Each row below holds a small network's activations on one input, seen along a few directions.
Each table varies a few parts of the input and shows all the possible inputs, shuffled.
Descriptions start from the smaller parts, as in this example, which fits no table here: ring(5) and (point or ring(11) or (values(3) and line(4))).
Shared parts are said once, and a part with two or three values counts as separate values.
In the rows, 128 means zero.

Other details of the inputs shift rows strongly along three fixed directions, in all tables alike. That doesn't count.

Table:
r1: [117 121 121 133 149 106 125  55 180 159  99 112]
r2: [138 155 138 136  75 114 147 111 110  75 181 108]
r3: [111 141 112 148 137 160  99 180 124 169 110 151]
r4: [120 187 128 146  88 111 136 105 123 103 162 111]
r5: [110 148 100 151 132 154 106 186 135 159 107 157]
r6: [170 177 101 128 157 117 134 196 139 133 143 131]
r7: [113 124  99 153 135 146 102 131 180 156 100 147]
r8: [158  14 117 128 100 123 121  82 162 110 133 130]
r9: [108 135 121 122 124  98 133  51 164 132 115 102]
r10: [152  46 135 127 107 150 125 127 131  95 140 139]
r11: [112 197 119 152 118 143 121 180 108 134 139 142]
r12: [147  78 168 100 139 149 145 153  56 105 130 144]
r13: [152  80 161 118 109 159 127 175  67 103 146 149]
r14: [147 210  69 145 156  92 122 133 215 166 124 107]
r15: [111 187 144 122 116 108 156  87 111 105 138 105]
r16: [110 145 135 120 152 140 126 172 101 141 118 140]
r17: [107 131 118 136 166 129 116 102 167 182  83 128]
r18: [109 128 109 145 129 144  98 126 165 174  98 135]
r19: [128  34 131 107 174 168 100 185 109 171  83 158]
r20: [131 161 160 113 133 126 152 156  68  99 149 134]
r21: [114 151 143 115 115 114 148  97 110 103 139 107]
r22: [127 173 160 114 128 126 155 156  68  97 154 129]
r23: [146  26 138 101 127 111 126  69 145 115 123 112]
r24: [132 122 143 113 105  85 153  55 135  84 158  94]
Each input here is: values(2) and (point or line(5) or ring(6)).
Question: Changing only the values(2) part turns r6 into r14. The same change can be made to r4. Which row results?
Answer: r3
Question: A walk changes only the line(5) part. It starts at r7 and steps to r8. List the rest of the walk in order.
Answer: r11, r4, r13

Table:
r25: [128 115 119 126 141 135 108 126 139 170 115 123]
r26: [138 124 120 142 136 138 107 139 140 170 119 133]
r27: [133 123 131 119 132 101 145  75 148 117 131 109]
r28: [121 137 116 145 138 151 114 165 129 152 107 153]
r29: [115 140 150 127 113 133 137 125  94 101 139 132]
r30: [145  91 156 111 116 150 141 169  60  85 149 142]
r31: [127 150 133 142 101 128 135 120 125 105 149 127]
r32: [143  90 130 114 128 118 131 103 141 114 126 117]
r33: [138 117 126 120 123  96 142  75 154 105 142 103]
r34: [116 139 117 131 131 142 120 166 118 138 119 143]
r35: [120 112 133 123 111 111 139  68 140 112 130 116]
r36: [132  87 134 122 142 132 111 109 133 168 109 125]
r37: [138 122 115 132 150 130 122 135 154 149 119 138]
r38: [127 125 113 127 145 131 115 153 143 146 109 137]
r39: [160  90 156 110 112 139 134 170  65 106 164 129]
r40: [100 222 120 140 118 112 141 121 132 114 137 111]
r41: [150 133 141 124 122 133 139 150 107 101 144 132]
r42: [121 114 111 130 138 133 117 140 149 147 112 135]
r43: [120  89 117 134 126 137 110 132 145 140 119 137]
r44: [ 97 174 123 135 153 143 125 154 124 156 101 139]
r45: [116  97 122 133 132 142 110 125 142 142 112 137]
r46: [143 128 139 130 115 135 142 142 112 105 146 133]
r47: [100 233 133 132 130 114 148 132 116 119 133 118]
r48: [142 117 117 122 119  89 139  77 163 108 142 104]
Question: What is each input in this table made of?
Answer: line(4) and (point or line(5))
Question: A walk changes only the line(4) part. It starts at r27 and steps to r33. List the rest of the walk in order.
Answer: r48, r37
Question: Change only the line(5) part in r33. List by row number the other rows that result.
Answer: r30, r32, r40, r45

Table:
r49: [113 105 128 133 138 153 110 150 122 150 103 148]
r50: [132 131 152 115 120 128 148 140  78  97 151 127]
r51: [106 114 120 134 155 152 107 156 133 171  93 147]
r52: [132 138 152 111 141 140 143 169  73 115 133 133]
r53: [124 116 134 128 109 108 135  64 147 111 139 110]
r54: [122 170 140 119 119 101 151  90 130 106 140 104]
r55: [117 141 145 130 121 149 128 165  85 117 130 144]
r56: [134 168 134 133  87 113 146 120 113  79 166 115]
r57: [126 135 147 124 106 118 145 102 111  96 146 117]
r58: [135 116 107 132 116  96 129  66 185 130 131 103]
r59: [123 158  98 138 146 107 119  96 186 160 110 114]
r60: [145  53 112 132 124 137 109 105 167 144 116 134]
r61: [105 195  99 151 115 119 119 118 167 146 123 120]
r62: [161  54 132 116 133 133 124 135 125 125 134 137]
r63: [113 127 111 129 157 124 116  98 169 170  91 122]
r64: [130 144 153 117 110 115 148 116  95  95 154 119]
r65: [145  86 155 102 139 140 140 153  79 109 130 136]
r66: [165  42 132 117  92 102 140  52 163  90 155 100]
r67: [116 132 101 142 143 130 108 127 178 166 104 136]
r68: [117 191 104 137 150 121 122 148 148 156 115 124]
r69: [118 141 102 147 125 130 108 122 169 158 114 131]
r70: [117 144 136 128 144 143 128 159 100 139 117 141]
r71: [156  55 126 121 136 134 121 126 140 133 125 136]
r72: [113 152 142 127 128 140 134 157  93 118 132 136]
r73: [102 152 109 137 145 119 117  97 167 164  98 125]
r74: [145 125 129 120 134 120 135 135 124 115 138 122]
r75: [108 125 130 134 144 166 110 188 100 159 102 155]
r76: [147  54 145 105 146 136 127 125 111 130 118 133]
r77: [ 86 200 109 149 139 124 116 117 158 167 106 125]
r78: [132  55 128 126 114 124 114  69 157 133 119 118]
r79: [150 111 140 123 114 135 135 151  99  99 154 131]
r80: [105 195 128 143  92 104 143  72 138 103 147 102]
r81: [126 128 124 133 157 169 107 222  99 155 109 168]
r82: [133 180 131 131 108 105 148 123 117  93 162 115]
r83: [129 102 111 137 138 152 104 161 142 157 108 152]
r84: [131 183 134 135 105 120 146 139 107  92 163 122]
r85: [117 108 123 126 146 132 117 120 142 154 102 134]
r86: [177  51 150 103 122 124 142 126 101  90 157 120]
r87: [130 207 137 133 110 115 152 156  95  91 160 121]
r88: [140 136 129 123 152 141 128 183 108 137 122 145]
Question: What is each input in this table made of?
Answer: values(2) and line(4) and ring(5)
Question: Changing only the values(2) part turns r84 into r53. The same change can be made to r81. Which row results?
Answer: r72
Question: Change only the line(4) part in r71. List by row number the other rows that result.
Answer: r59, r60, r84
Question: Change only the ring(5) part in r65. List by row number the other rows that result.
Answer: r52, r54, r63, r76

Table:
r89: [117 119 123 136 125 123 112 107 145 149 117 125]
r90: [151  95 165 103 124 143 145 174  52 101 155 130]
r91: [116 245 155 134  67  98 172  82  94  48 190  90]
r92: [142 105 126 134 118 129 132 142 126 107 147 137]
r93: [142 120 113 136 134 138 117 158 129 149 122 143]
r94: [126 118 114 139 146 161 112 193 125 145 116 154]
r95: [141 116 119 128 145 137 114 163 140 147 117 142]
r96: [108 216 131 133 137 116 146 133 111 119 128 117]
r97: [130 102 127 133 117 109 125  51 168 132 126 113]
r98: [138 110 145 119 127 122 145  92 129 116 130 120]
r99: [164 102 139 114 124 125 136 134 124 107 148 122]
r100: [131 112  96 144 137 109 116  74 207 157 118 113]
r101: [118 214 116 138 119 126 130 159 135 118 137 121]
r102: [ 90 229 120 134 122 104 138 130 120 118 137 119]
r103: [140 111 151 120 137 148 124 166  82 133 133 136]
r104: [111 125 123 124 132 142 118 148 125 148 114 129]
r105: [168  86 148 112 102 122 143 136 104  73 165 125]
r106: [115 137 136 130 153 153 126 170 107 152 104 157]
r107: [111 135 125 130 144 130 126 139 125 134 105 138]
r108: [136 124 108 139 128 135 115 155 134 144 121 143]
r109: [153  75 163 106 122 129 153 136  72  77 148 132]
r110: [ 98 216 126 136 121 111 136 136 115 133 138 116]
r111: [152  95 128 124 125 159 123 190  93 121 133 148]
r112: [113 123 119 127 135 126 127 104 151 130 107 120]
r113: [115 125 123 120 149 129 120 144 122 145 115 139]
r114: [101 138 108 139 139 130 117  89 183 161  92 125]
r115: [114 131 126 133 130 144 110 141 128 151 114 130]
r116: [130 117 111 142 142 135 117 149 148 146 123 143]
r117: [114 131 133 131 139 141 128 141 123 140 108 147]
r118: [134 105 139 127 113 115 126  93 128 123 140 115]
r119: [110 125 120 118 142 139 118 145 127 139 113 135]
r120: [143  72 139 124  98 105 133  39 156 101 143 108]
r121: [165  89 125 123 108 110 138  87 144 111 150 109]
r122: [110 129 123 128 133 132 118 143 125 151 115 133]
r123: [116 135 111 142 147 126 110  82 182 177  97 123]
r124: [145  79 138 105 126 108 139  84 128 107 142 109]
Question: Changing only one part turns r93 into r121. The same change can be made to r118. Which row results?
Answer: r103
Question: What is each input in this table made of?
Answer: line(4) and (values(3) or ring(6))
